Each row below holds a small network's activations on one input, seen along a few directions.
In each table, some parts of the input vary, and every possible input appears once, in random order.
A made-up example of a description, with smaller parts first: one of 8 places around a ring, together with either a single point or one of 9 places along a line or (one of 3 separate values, together with one of 4 places along a line).
Shared parts are said once, and a part with two or three values counts as separate values.

Other details of the inputs vary at random and push rows far along two fixed directions, the same in every table; ignore that.
To show where, the next rows are all for the same input, with only those details redrawn:
7  10  -6  4  1  1  -5  1  1  -2  -6  7
71  -27  108  -28  63  -69  47  25  42  34  57  -31
-45  -34  19  -67  53  63  36  -13  -116  71  -32  -34

Rows:
r1: -3  4  -1  3  -7  -6  -8  8  0  1  -7  11
r2: -1  -2  -5  4  -14  6  7  -11  7  -1  6  10
r3: -7  5  -7  9  1  0  -4  17  0  -11  -1  -6
r4: -5  -4  -2  -1  -20  2  0  -8  7  -1  5  7
r5: -1  2  -5  12  -2  -8  -7  5  -6  -7  -5  -2
r6: -11  -4  -5  2  -16  -5  -2  -11  6  -5  5  -6
r7: 1  7  -4  6  -1  -2  0  4  1  0  -7  13
r8: 2  4  -7  5  4  2  -10  5  5  -1  -6  4
r9: 5  1  -6  1  -12  10  2  -15  7  -2  8  4
r10: -3  -9  -7  7  -14  -2  2  -11  2  -10  4  -6
r11: 7  10  -6  4  1  1  -5  1  1  -2  -6  7
r12: -12  5  -5  -1  -2  -12  -11  11  0  -5  0  5
r13: 0  -6  -8  2  -9  10  -3  -12  12  -3  6  0
r14: -3  2  -2  10  5  2  -9  8  1  -10  -4  0
r15: -14  -4  -7  -6  -15  -5  -2  -6  8  -7  9  0
r16: -8  -6  -9  3  -12  6  5  -1  9  -14  6  -11
r17: -5  -9  -4  4  -8  8  0  -9  10  -14  4  -4
r18: -9  6  -3  7  -4  -11  -10  6  -2  -2  -5  -1
- The inputs of r3 and r16 match in every part but one. If r1 is changed in the same way as r3 into r16, which row does it become? => r4
- Describe the family of inputs behind these rows. => one of 2 separate values, together with one of 9 places around a ring
- Change only the choice among 2 separate values in r9. List by row number the other rows that result. => r11

Rows:
r19: -6  -9  -5  -1  -5  25  5  -8  -9  4  -5  0
r20: -6  3  -4  4  6  14  -4  9  -13  5  -16  5
r21: -4  5  -9  0  11  8  -10  0  -16  2  -13  2
r22: -1  -3  -5  1  -7  15  9  -15  -16  6  -5  -4
r23: -6  -4  -10  -4  -3  23  12  -5  -9  0  -1  -1
r24: -2  -1  -8  -5  -2  14  2  -18  -12  5  -4  -9
r25: -6  -7  -8  -7  0  24  -1  -11  -6  4  -5  -6
r26: 0  7  -6  5  4  4  0  2  -20  7  -16  1
r27: -4  3  -6  5  8  8  -2  3  -18  3  -15  7
r28: -21  -10  -3  -1  -7  7  -1  5  -12  3  -5  -3
r29: 31  21  4  26  -4  -29  -6  22  48  -28  12  15
r30: -20  -4  -7  -3  -5  5  6  7  -11  -2  -1  -3
r31: -5  -7  -7  -6  2  18  0  -17  -10  1  -4  -3
r32: -19  -10  -2  -1  -5  1  1  -1  -16  0  -5  -1
r33: 32  18  4  25  -2  -29  -20  17  51  -22  12  11
r34: 20  12  3  22  -19  -45  -15  5  47  -26  19  1
r35: 21  9  6  27  -24  -44  -8  9  44  -26  18  6
r36: -5  -9  -4  0  -2  18  7  -14  -14  2  -4  2
r37: -6  -2  -12  -10  2  22  6  -8  -5  -1  -2  -6
r38: -20  -7  -6  -5  -2  1  -7  -5  -13  -1  -4  -5
r39: 29  -54  113  -54  71  -46  54  21  2  57  53  -56
r40: -5  11  -11  -5  10  13  -6  8  -12  -2  -10  0
r41: 15  12  1  18  -13  -37  -11  14  54  -30  24  4
r42: -6  8  -4  -11  -13  4  1  -8  -8  17  -6  25
r43: 0  9  -9  -1  7  4  -8  -1  -19  6  -14  -3
r44: -6  10  -7  -17  -9  4  -6  -11  -6  16  -4  20
- Describe the family of inputs behind these rows. => one of 2 separate values, together with either a single point or (one of 3 separate values, together with one of 4 places along a line)
- The inputs of r35 and r34 match in every part but the choice among 2 separate values. If r22 is changed in the same way as r35 into r34, which row does it become? => r24
- Change only the choice among 2 separate values in r42. List by row number the other rows that result. => r44

Rows:
r45: -14  -3  -35  -10  2  30  -18  -36  -44  19  -24  -5
r46: 27  7  21  -16  14  -22  12  -9  22  -1  8  -17
r47: -29  8  -26  -22  7  22  -14  -5  -55  -9  -30  -11
r48: 30  5  7  -14  22  -11  14  0  24  9  29  -5
r49: -20  -51  25  -10  -36  -11  34  -37  45  -15  53  -37
r50: -21  -56  19  -9  -31  -18  32  -28  40  -19  52  -37
r51: -33  -9  -17  -1  18  49  -12  17  -43  -10  -32  4
r52: 34  -18  20  1  23  8  13  16  31  4  12  2
r53: 16  51  -76  107  -66  -25  -76  0  59  -98  -22  52
r54: 25  0  24  0  20  -27  -3  -23  18  9  11  -15
r55: 23  -14  25  5  30  -1  10  23  27  -4  6  -2
r56: -30  4  -32  -19  -10  34  11  -10  -42  28  -14  26
r57: -24  2  -32  7  13  46  14  0  -44  0  -25  1
r58: -34  0  -15  -4  -14  18  -6  -33  -48  28  -32  16
r59: -8  68  -86  70  -60  -19  -94  34  89  -85  -17  40
r60: 38  -8  31  1  16  19  12  11  30  5  15  2
r61: 17  -4  19  -19  32  -11  -6  13  33  1  13  -5
r62: -5  10  25  -1  9  -42  9  42  8  15  19  0
r63: 27  -7  14  -22  25  -2  -3  6  36  10  20  -1
r64: 46  -8  33  21  8  -5  10  -15  9  10  12  -9
r65: -35  -50  20  -2  -32  -30  20  1  31  -17  53  -51
r66: -13  4  -38  -26  -3  36  -2  -22  -40  9  -27  -7
r67: -2  4  -21  -1  -13  56  12  -17  -45  5  -32  -4
r68: 11  10  20  -8  17  -41  -5  30  9  -2  5  -34
r69: -19  2  -13  -7  -23  29  -9  -35  -50  34  -23  19
r70: 17  54  -84  83  -93  -33  -70  -20  73  -62  -14  77
r71: 27  3  16  -15  18  -29  8  1  16  -4  7  -16
r72: 28  -4  22  -16  -8  -32  20  1  13  17  11  12
r73: 33  -3  27  8  12  -12  28  1  16  -6  0  -13
r74: -47  9  -19  -13  -16  5  -6  19  -57  17  -38  -3
r75: 22  55  -80  107  -74  -12  -63  -21  76  -86  -25  52
r76: 13  9  18  -10  32  -25  2  17  10  -11  26  -9
r77: 16  -8  30  30  20  -36  -5  26  0  3  0  -28
r78: -30  12  -38  -18  15  36  -1  -10  -39  7  -17  -2
r79: 17  1  24  -19  28  -4  -2  2  39  5  14  -5
r80: 10  -3  26  -18  35  -17  -16  23  22  -10  16  -5
r81: 10  4  22  -7  10  -31  21  13  14  13  21  17
r82: 16  -8  30  4  5  -45  3  -6  5  18  8  11
r83: 10  3  23  7  22  -46  -21  16  5  8  8  -32
r84: 18  -1  27  -12  -1  -40  18  8  10  8  5  9
r85: -40  8  -27  12  12  34  2  28  -52  3  -27  -17
r86: -8  9  -25  3  -1  65  15  -12  -40  10  -15  4
r87: -56  -48  -20  -25  -58  59  21  -55  -21  1  22  -31
r88: 22  -1  35  -19  -1  -3  5  7  30  24  20  23
r89: 18  -1  26  15  14  -31  11  40  4  -8  -3  -30
r90: 26  1  22  13  23  -2  31  6  21  -2  16  -6
r91: -23  -2  -20  3  4  31  2  5  -59  -16  -38  -6
r92: 17  3  32  -13  -5  -33  22  -2  16  12  6  8
r93: -25  15  -21  -18  -18  44  9  -16  -42  29  -11  25
r94: 4  15  15  -4  28  -31  -2  35  14  2  21  -26
r95: 7  -8  29  -16  13  -22  4  19  27  13  11  21
r96: -31  16  -33  -19  11  44  3  -21  -34  10  -17  -3
r97: 7  -3  34  -16  9  -15  8  8  33  17  12  20
r98: -11  -59  15  -14  -39  -9  33  -33  43  -11  59  -33
r99: -17  -2  -28  2  1  37  11  -6  -48  -5  -41  -6
r100: 1  -7  36  -15  16  -28  -5  29  16  3  14  21
r101: 10  -8  37  5  7  -50  -6  5  -5  8  12  11
r102: -6  -6  -33  -1  -6  45  13  -12  -44  3  -35  -3
r103: 40  3  26  -3  10  -15  -6  -25  15  16  20  -12
r104: 42  10  23  -18  4  -9  9  -11  19  6  17  -13
r105: 10  8  26  -8  6  -24  25  3  20  17  22  16
r106: -77  -52  -24  -16  -43  34  11  -33  -33  -23  15  -31
r107: -8  -2  32  -9  12  -34  -8  47  21  15  9  4
r108: 1  -1  33  10  3  -56  -9  23  0  21  6  -6
r109: -15  19  -31  -21  1  57  0  -22  -36  17  -8  0
r110: -46  9  -21  -14  -1  20  -1  7  -56  8  -16  23
r111: -32  -7  -24  -27  -7  42  -5  -4  -30  29  -23  29
r112: 32  3  26  -22  17  9  -5  1  36  11  23  -1
r113: -18  -10  -24  18  7  31  -5  -19  -52  5  -38  -5
r114: -13  -1  -37  3  6  54  16  -6  -40  8  -18  5
r115: -31  2  -25  7  16  40  5  10  -55  -11  -22  1
r116: 26  -5  20  0  24  -34  -7  -13  12  6  10  -15
r117: -39  4  -16  -18  -13  11  -4  2  -61  3  -33  15
r118: 42  -18  22  20  15  -16  11  -9  9  9  9  -8
r119: 23  70  -75  66  -105  -17  -56  -12  76  -70  -14  74
r120: 19  -4  27  1  27  -40  -17  -2  1  -5  14  -15
r121: 23  -10  30  4  26  6  15  13  33  -1  6  -2
r122: -42  -4  -19  3  15  42  -15  35  -40  4  -37  -14
- The inputs of r75 and r113 match in every part but one. If r58 is changed in the same way as r75 into r113, which row does it become? => r82
- Describe the family of inputs behind these rows. => one of 6 places along a line, together with either a single point or (one of 3 separate values, together with one of 4 places along a line)
- Change only the choice among 3 separate values in r117. List by row number the other rows that result. => r47, r91
- Change only the place on the line of 6 in r122. List by row number the other rows that result. => r51, r52, r55, r60, r121
- Change only the place on the line of 6 in r115. List by row number the other rows that result. => r57, r85, r86, r90, r114
